Look-ups in named tables: a row name and a column name give one cell, copied from the table.

Table vik
,nuzemop,nevas,dobotem,repotu,dopire,gom,gomafig
bukip,75.97,57.04,71.07,45.07,44.61,56.37,72.83
divaser,49.38,49.61,67.87,66.78,45.29,35.68,59.48
vebedin,77.41,49.23,74.79,27.22,54.75,39.00,53.84
tegiz,33.10,69.73,67.33,49.33,30.18,65.92,25.50
lugig,56.09,50.29,77.56,20.48,70.01,43.94,59.76
bizifu,52.60,63.72,82.88,57.22,65.74,28.33,45.17
per,47.60,26.69,61.28,61.11,67.02,50.02,54.67
ger,44.60,22.37,46.61,48.82,37.80,39.15,56.03
tufodo,44.62,76.62,62.10,50.91,69.25,56.01,37.99
fom,75.38,41.53,42.32,68.44,58.20,47.31,74.13

gom of vebedin = 39.00
nuzemop of lugig = 56.09
gomafig of vebedin = 53.84
dopire of fom = 58.20
dobotem of fom = 42.32
gom of fom = 47.31
nevas of vebedin = 49.23
gom of divaser = 35.68
nuzemop of tegiz = 33.10
dobotem of ger = 46.61

zukibud:
|  | puz | tef | ner | bor | pag | tad | ritara | kovuf | lifa |
|---|---|---|---|---|---|---|---|---|---|
| deto | -16 | 24 | -4 | -39 | 1 | 10 | 6 | -8 | -13 |
| bal | -1 | 10 | 8 | -13 | 32 | -16 | 25 | -19 | -43 |
| tunape | 2 | 17 | 43 | -9 | -10 | -13 | 11 | 26 | 36 |
| febilud | 12 | -22 | 12 | -1 | 21 | 30 | -21 | -42 | 8 |
| kovu | 12 | 19 | 9 | -14 | 10 | 9 | -19 | 4 | 3 |
| gebu | 10 | -34 | 27 | -13 | 6 | 6 | -34 | 6 | -23 |
| pid | -11 | 5 | -4 | -30 | 19 | 5 | 19 | -16 | -38 |
| rit | 1 | 37 | 5 | -26 | 36 | 4 | -15 | -16 | -20 |
| nosamu | 12 | 3 | 22 | 4 | 15 | -4 | 2 | 10 | 1 |
| ror | 6 | 23 | 50 | -9 | -6 | -11 | -14 | 74 | 42 |
| lep | 9 | 37 | -35 | 3 | -19 | -15 | -12 | 14 | 7 |
| fofig | -67 | -1 | -28 | 20 | 28 | -20 | 10 | 27 | -2 |
| kivek | 6 | -31 | 23 | 7 | 20 | -23 | 13 | -23 | -8 |

bor of deto: -39
ner of bal: 8
lifa of kovu: 3
tef of bal: 10
puz of deto: -16
tad of deto: 10
tef of fofig: -1
tad of kivek: -23
bor of rit: -26
lifa of deto: -13
ner of rit: 5
kovuf of kovu: 4
bor of ror: -9
bor of bal: -13
lifa of lep: 7
puz of bal: -1
tef of gebu: -34
tef of febilud: -22

pafo =
cols = buvi, motemo, pela, nake, dof, talu
fuf: [216, 357, 450, 524, 620, 569]
vunusi: [195, 322, 429, 858, 156, 157]
rom: [713, 498, 449, 611, 453, 484]
vakezi: [494, 572, 536, 508, 492, 621]
denasup: [324, 453, 488, 587, 438, 391]
lev: [250, 293, 304, 844, 134, 185]
bazurat: [444, 408, 441, 647, 373, 396]
gos: [504, 522, 584, 602, 383, 415]
tosefo: [668, 689, 644, 216, 829, 806]
bop: [424, 538, 582, 482, 535, 523]
tileg: [620, 449, 475, 628, 407, 402]
rilabu: [418, 309, 321, 902, 138, 73]

What is the pela of vunusi in pafo? 429
What is the pela of bazurat in pafo? 441
What is the talu of tosefo in pafo? 806
What is the dof of tileg in pafo? 407
What is the pela of tosefo in pafo? 644
What is the pela of tileg in pafo? 475
What is the motemo of fuf in pafo? 357
What is the nake of lev in pafo? 844
What is the dof of rilabu in pafo? 138
What is the talu of gos in pafo? 415
What is the pela of vakezi in pafo? 536
Which row has the largest motemo? tosefo

binud
        bolo  favima   nek
magel   -1.7    -9.0  -2.8
lodig   -3.6     3.3   1.0
bonit   -1.7    -0.1   1.4
gegep   -1.0     2.0   0.3
fonug   -1.1    -0.5   1.2
gen     -0.3     1.1  -5.8
minupu  -2.7     0.9   9.4
mif     -2.3     0.3  -1.2
tino     1.2    -1.1   3.5
fuvas   -0.8     1.0   2.5
tof     -2.0    -1.0   2.3
zet      0.7    -0.5  -0.7
dafe    -0.1    -2.9  -7.7
kevibi   1.3    -2.2  -2.5

What is the nek of magel in binud?
-2.8
What is the bolo of fonug in binud?
-1.1
What is the nek of mif in binud?
-1.2
What is the favima of bonit in binud?
-0.1
What is the favima of gegep in binud?
2.0
What is the nek of kevibi in binud?
-2.5
What is the bolo of zet in binud?
0.7
What is the favima of lodig in binud?
3.3
What is the nek of zet in binud?
-0.7
What is the favima of fonug in binud?
-0.5
What is the nek of fuvas in binud?
2.5
What is the bolo of dafe in binud?
-0.1
What is the bolo of mif in binud?
-2.3
What is the favima of tof in binud?
-1.0
What is the bolo of lodig in binud?
-3.6
What is the favima of kevibi in binud?
-2.2
What is the bolo of gen in binud?
-0.3
What is the bolo of tino in binud?
1.2

